These are the activations of a small neural network, seen along a few directions. Each row is one input.
Each table varies a few parts of the input and shows all the possible inputs, shuffled.
Descriptions start from the smaller parts, as in this example, which fits no table here: one of 3 separate values, together with either a single point or one of 9 places along a line or (one of 4 places along a line, together with one of 8 places around a ring).
Shared parts are said once, and a part with two or three values counts as separate values.
In the rows, zero is written as 128.

Other details of the inputs shift rows strongly along three fixed directions, in all tables alike. That doesn't count.

Table:
R1: [ 23 105 172 172 155 185 175 153  88  78 101 126]
R2: [127 138 121 136 125 124 134 118 127 136 126 117]
R3: [147 130 122  90 136 126 126 158 129 115 139 137]
R4: [146 141 144  86 115 123 116 133 130 130 161 139]
R5: [109 144 134 117 129 128 125 123 117 122 127 127]
R6: [ 63 128 128 199 119 113 130  81 126  96  94 137]
R7: [141 117 137 107 121 137 127 140 135 127 142 120]
R8: [158 128 109 143 131 123 124 121 138 170 120 119]
R9: [153 117 123 147 130 135 124 135 135 168 137 121]
R10: [ 87 149 137 118 136 132 147 147 113  83 147 137]
R11: [153 104 111 118 127 139 134 133 142 134 109 101]
R12: [118 149 130 113 118 120 134 114 127 116 140 127]
R13: [141 122 136 109 157 145 141 152 113 138 111 139]
R14: [ 87 171 164 104 124 130 136 140 105 104 179 145]
R15: [145 114 111 139 145 131 120 148 131 144 114 130]
R16: [145 104 109 150 108  99 105  81 150 115  90 131]
R17: [139 109 110 160 118 108 106  92 144 129  92 133]
R18: [125 101 112 150 108 109 119  91 147 102  89 127]
R19: [121 126 123 137 141 142 129 143 123 147 114 118]
R20: [118 197 146  76 136 103 118 151 103 111 185 176]
R21: [110 158 155 128  91  88  89  58 132 119 141 162]
R22: [147 118 110 134 135 123 131 136 135 127 123 124]
R23: [122 158 148 131  87  83  99  58 136 124 151 155]
R24: [153 148 122 101 130 120 127 134 128 143 147 126]
R25: [131  98 108 150 127 144 153 124 142 126 104  90]
R26: [ 78 128 136 139 115 130 136 100 125  90 107 116]
R27: [164 133 110 134 120 109 115 101 141 163 124 125]
R28: [147 145 141  90 123 130 132 147 129 132 172 131]
R29: [122 145 124 129 148 132 136 162 115 130 143 138]
R30: [114 125 120 147 110 104 126  89 139  98 115 135]
R31: [131 112 137 121 129 150 133 151 127 133 135 115]
R32: [118 114 119 139 142 138 134 151 123 116 111 123]
R33: [155 103 124 137 141 152 125 157 132 170 127 113]
R34: [153 122 114 127 132 129 118 126 134 157 114 118]
R35: [135 114 119 119 140 148 137 152 127 134 114 105]
R36: [184 101 115 115 152 129 125 147 132 147 105 148]
R37: [140 147 148  92 126 127 114 145 120 142 164 143]
R38: [142 119 126 150 122 131 126 120 135 157 136 120]
R39: [ 99 108 137 139 143 173 168 180 117 119 142  97]
Each input here is: one of 3 separate values, together with either a single point or (one of 2 separate values, together with one of 6 places along a line).
Changing only the choice among 3 separate values turns R29 into R27. The same change can be made to R15. Which row results?
> R19
Which other rows does R7 become when the place on the line of 6 takes its other values? List them by row number.
> R4, R21, R31, R33, R37
Which other rows does R2 become when the choice among 3 separate values takes its other values? List them by row number.
> R20, R23
Which other rows does R3 become when the choice among 2 separate values takes its other values? List them by row number.
> R10

Table:
R40: [109 146 132 128 158 125 130 152 108 104 132 158]
R41: [127 141 140 120 134 127 116 120 119 148 133 134]
R42: [138 135 131 104 121 118 117 121 133 110 139 142]
R43: [120 127 117 166 106  75  92  56 139 105  89 163]
R44: [158  76 114 165 114 135 135 102 152 155  95  98]
R45: [147  86  91 178 155 146 142 141 130 155  71 100]
R46: [ 95 142 152 121 141 136 130 140 116 123 146 153]
R47: [123 158 131 126 134 119 120 124 123 151 145 125]
R48: [ 73 111 152 161 134 161 153 138 111 100 123 110]
R49: [122 142 144  94 122 135 124 123 123 125 123 133]
R50: [ 99 133 155 113 128 147 137 145 113 113 155 127]
R51: [118 128 127 168  94  88 102  45 149 123 119 145]
R52: [132 146 137 125 115 112 121 108 130 128 164 135]
R53: [127 135 128 104 137 147 138 145 122 121 124 121]
R54: [126 140 141 109 128 141 129 129 120 140 145 116]
R55: [201 119 115  89 122 117 116 130 147 153 131 134]
R56: [ 71 110 151 159 132 165 154 149 108 104 122 105]
R57: [ 85 133 116 147 131 132 147 130 125  98 102 106]
R58: [122 120 140 158  83  86  89  38 149 122 107 146]
R59: [201 111 122  98 122 129 123 142 144 176 146 119]
R60: [125 147 128 125 144 123 131 151 108 129 126 153]
R61: [131 135 114 108 134 132 135 151 130 108 143 130]
R62: [ 96 107 137 160 142 150 144 137 125 131 109 122]
R63: [131  76  95 156 134 146 148 148 138 119  96  90]
R64: [ 92 152 145 134 139 139 131 154 119 125 153 141]
R65: [134 132 136  98 120 126 130 127 126 123 130 139]
R66: [123 136 138 154  86  82  89  20 147 132 101 141]
R67: [114 157 131 129 138 122 119 127 122 149 144 134]
R68: [185 104 121  84 139 150 124 174 136 155 133 119]
R69: [ 97  99 128 146 142 153 152 147 125  92 116 111]
R70: [114 142 138 107 132 121 143 143 119 104 134 129]
R71: [155  85  89 175 154 137 133 131 138 152  68 103]
R72: [133  75  96 159 139 148 153 147 140 118  97  89]
R73: [ 90 164 138 120 123 138 138 133 113 127 159 115]
R74: [112 146 125 111 140 129 140 155 126  96 143 131]
R75: [111 145 147 125 139 124 118 140 107 109 126 157]
R76: [125 143 131 131 132 132 136 145 123 145 147 131]
R77: [184 102  91 150 128 134 122 124 155 190 112  91]
R78: [ 99 145 126 111 129 129 136 156 121  93 144 134]
R79: [133 149 111 103 127 116 126 128 128 122 134 128]
R80: [129 130 126 159  79  90 106  40 153 121 130 131]
R81: [117 123 124 173  99  87 101  51 153 128 113 145]
R82: [131 144 125 100 131 114 127 126 122 123 129 125]
R83: [131 161 128 122 117 116 119 111 123 147 151 121]
R84: [200 104 115  86 124 138 125 147 148 166 120 125]
R85: [140 144 120 125 140 109 119 129 119 128 119 160]
R86: [ 90 115 137 159 139 137 145 129 111 106  95 135]
R87: [ 88 116 127 173 142 133 140 129 110 101 101 138]
R88: [129 152 131 123 109 122 130 117 133 134 159 127]
R89: [ 92 150 148 120 151 145 130 148 110 137 138 134]
R90: [ 70 115 137 146 139 157 163 146 114  86 114 113]
R91: [144  86 108 173 115 149 135 125 148 144 113  88]
R92: [138  73 119 145 127 151 138 125 149 128  91 103]
R93: [124 142 118 107 134 128 143 152 128 112 138 127]
R94: [130 145 145 117 120 116 119 107 128 140 137 152]
R95: [134 128 141 119 126 131 120 128 124 135 144 139]
R96: [192 111 114  86 135 134 119 160 141 149 137 124]
R97: [ 96 108 143 157 126 136 127 118 121 122 114 127]
R98: [137  84 105 181 126 145 133 130 139 153 101  97]
R99: [124 140 120 116 132 122 133 156 130 104 134 127]
R100: [128 138 146 118 128 129 124 125 124 135 142 137]
R101: [130 148 135 130 112 113 116 112 132 129 159 131]
R102: [125 147 125 106 125 109 132 121 128 109 138 133]
R103: [133  88 103 151 135 150 146 127 141 131  89  92]
R104: [127 142 127 130 136 129 132 144 127 150 146 137]
R105: [133 135 141 117 138 110 117 123 118 119 129 159]
R106: [191 115 102 108 158 139 127 194 119 167 130 138]
R107: [133 130 142 121 127 126 118 125 124 138 140 147]
R108: [137 126 138 101 126 126 124 126 129 115 137 140]
R109: [135 139 130 130 124 127 126 129 128 138 155 132]
R110: [188 137 103  93 127 107 115 128 141 152 130 120]
R111: [100 118 113 146 133 140 157 151 129 100 106 109]
R112: [137 143 133 118 146 124 117 133 111 136 117 141]
R113: [124 140 137 101 131 133 128 130 119 124 124 125]
R114: [106 133 144 107 136 144 141 152 119  96 139 134]
R115: [133 143 138 113 129 139 123 130 117 145 141 120]
R116: [132 145 132 129 110 114 114 120 127 140 152 137]
R117: [141 130 142 110 109 123 112 124 127 134 151 130]
R118: [109 163 142 127 113 119 131 115 124 125 159 133]
R119: [191 110 109  92 138 126 122 165 138 146 134 115]
R120: [138 137 130 101 127 110 123 127 130 110 143 138]
R121: [132 157 134 129 107 101 116  96 136 139 149 144]
R122: [100 106 138 162 129 141 129 127 127 127 110 130]
R123: [131 126 136 105 125 138 123 137 125 113 131 134]
Changing only one part turns R56 into R44. The same change can be made to R58. Which row results?
> R100
Changing only one part turns R76 into R98. The same change can be made to R121. Which row results?
> R116
Changing only one part turns R123 into R108. The same change can be made to R117. Which row results?
> R50
What do these inputs look like to the network?
> one of 4 places along a line, together with either one of 3 separate values or one of 8 places along a line or (one of 2 separate values, together with one of 5 places along a line)
Which other rows does R120 become when the place on the line of 8 takes its other values? List them by row number.
> R61, R69, R72, R74, R92, R108, R114
Which other rows does R44 become when the choice among 2 separate values takes its other values? List them by row number.
> R118

Table:
R124: [ 52 127 136 167 140 149 157 146 108  87 123 118]
R125: [167  97 103 146 144 144 131 144 139 168 107 106]
R126: [ 83 117 137 132 143 147 152 145 114  81 104 130]
R127: [119 161 156 105 122 112 113 122 116 121 167 164]
R128: [ 86 110 135 140 144 145 150 147 114  75 107 130]
R129: [169 101 118 132 120 131 120 130 146 160 124 118]
R130: [152 141 117  98 155 151 142 183 119 151 150 113]
R131: [177  84  94 132 150 141 137 168 138 141 101 110]
R132: [137  80  97 191 110 118 122  68 156 143  68  96]
R133: [165  94 112 114 156 178 163 211 132 157 140  85]
R134: [124 133 128 139 135 130 127 122 121 141 121 132]
R135: [179  95  98 144 136 133 124 140 145 170 108 105]
R136: [125 115 128 135 125 142 133 133 131 134 126 113]
R137: [ 72 165 153 130 141 126 133 140  99  96 155 154]
R138: [ 83 171 142 114 122 116 131 114 115 101 149 140]
R139: [153 138 125 106 157 145 137 189 117 156 153 131]
R140: [129 154 146  95 127 128 123 139 118 134 161 137]
R141: [117  80 118 177 120 143 141 119 142 125 100 100]
R142: [145 131 121 107 159 155 140 187 115 156 146 117]
R143: [134 132 143 116 139 146 133 162 118 144 149 134]
R144: [ 66 147 141 143 114 106 125  92 118  71 107 152]
R145: [150  87 119 154 141 159 137 142 135 160 104  96]
R146: [129 175 138  81 118  89 104 111 119 107 147 173]
R147: [127  73 116 211  85 101 107  26 165 129  64 115]
R148: [ 97 157 145 138 119 106 116  92 117 118 129 152]
R149: [148 125 118 155 107  97 103  63 146 146  99 134]
R150: [124 176 136  82 133 118 125 152 116 119 176 146]
R151: [179 203 142  59 112  69  76 100 128 153 185 192]
R152: [139 116 132 115 147 156 140 183 119 142 154 120]
R153: [ 38 164 166 137 110 122 134  95 107  75 139 136]
R154: [166 130 125  94 138 145 134 174 127 153 155 114]
R155: [155 125 112 127 130 121 124 133 140 147 129 124]
R156: [154 123 132 151  84  84  90  37 152 145 107 145]
R157: [157 127 126  98 147 157 142 179 123 154 149 107]
R158: [179  84 100 160  94 107 112  58 172 156  87  99]
R159: [ 35 160 164 140 102  89 119  56 115  36 110 172]
R160: [170 129 122 100 121 123 126 144 136 142 158 128]
R161: [149 173 139  86 137 113 114 151 116 145 170 165]
R162: [ 82 130 143 121 139 136 144 128 110  83 109 138]
R163: [132 130 137 133 105 109 107  77 138 138 121 134]
R164: [ 60 167 172 116 138 142 139 145  92 102 159 144]
R165: [219 170 128  67  81  51  68  68 156 157 176 177]
R166: [191  94  92 123 129 118 118 123 149 155  93 119]
R167: [156 136 113 102 151 149 139 184 123 150 151 114]
R168: [183 125 126 120 109 102  99  93 148 164 131 141]
R169: [ 81 152 149 105 133 126 130 139 111  76 135 148]
R170: [ 68 121 126 191  97 106 127  49 136  91  84 116]
R171: [147 136 142 104 140 140 131 169 116 147 164 144]
R172: [195 164 122  88 109  76  81  85 144 168 149 160]
R173: [156  77 104 153 132 160 147 147 147 149 105  79]
R174: [166 157 134  50 149 129 122 179 115 134 158 148]
R175: [154  81 100 166 140 143 137 144 143 151 103 102]
R176: [107 135 133 137 147 148 143 161 110 132 131 128]
R177: [171  94  96 144 137 140 131 140 145 166 107  98]
R178: [128 128 132 128 116 126 127 122 136 125 136 123]
R179: [ 93 132 133 140 146 149 145 160 115 118 133 122]
R180: [ 47 153 154 137 107 106 121  78 114  53 112 155]
R181: [ 92 133 124 144 126 134 141 123 128 107 124 115]
R182: [124 128 142 127 134 145 134 146 119 140 138 130]
R183: [139  89 112 138 133 133 135 119 138 115  84 118]
R184: [120 142 125 123 133 130 138 148 125 123 140 125]
R185: [114  74 112 183 115 145 145  98 150 126  82  81]
R186: [ 80 124 147 144 133 152 143 134 115 116 127 117]
R187: [ 94 123 121 167 117 120 136 103 131 100 112 121]
R188: [110 113 127 117 155 160 152 186 113  95 125 121]
R189: [150 177 152  64 127 116 109 148 116 146 187 162]
R190: [111 132 132 138 149 145 140 161 114 126 140 136]
R191: [140 122 111 134 129 131 135 125 138 140 118 107]
R192: [161 126 109 127 124 119 118 124 139 151 127 124]
R193: [100 129 148 131 148 166 150 166 105 132 136 120]
R194: [112  82 119 165 141 175 156 151 129 137 100  81]
R195: [ 41 117 148 170 125 158 156 128 114  85 117 113]
R196: [136 111 119 119 135 137 131 138 131 117 106 120]
R197: [145 172 130 110  83  54  86  49 144 112 153 169]
R198: [167 124 108 122 104  84  99  68 148 134  96 146]
Changing only one part turns R127 into R164. The same change can be made to R171. Which row results?
> R156
Changing only one part turns R144 into R198. The same change can be made to R178. Which row results?
> R157
What do these inputs look like to the network?
> one of 5 places along a line, together with either one of 3 separate values or (one of 2 separate values, together with one of 6 places along a line)
Which other rows does R146 become when the choice among 3 separate values takes its other values? List them by row number.
> R126, R180
Which other rows does R168 become when the choice among 2 separate values takes its other values? List them by row number.
> R151
Which other rows does R181 become when the place on the line of 5 takes its other values? List them by row number.
> R138, R150, R191, R197
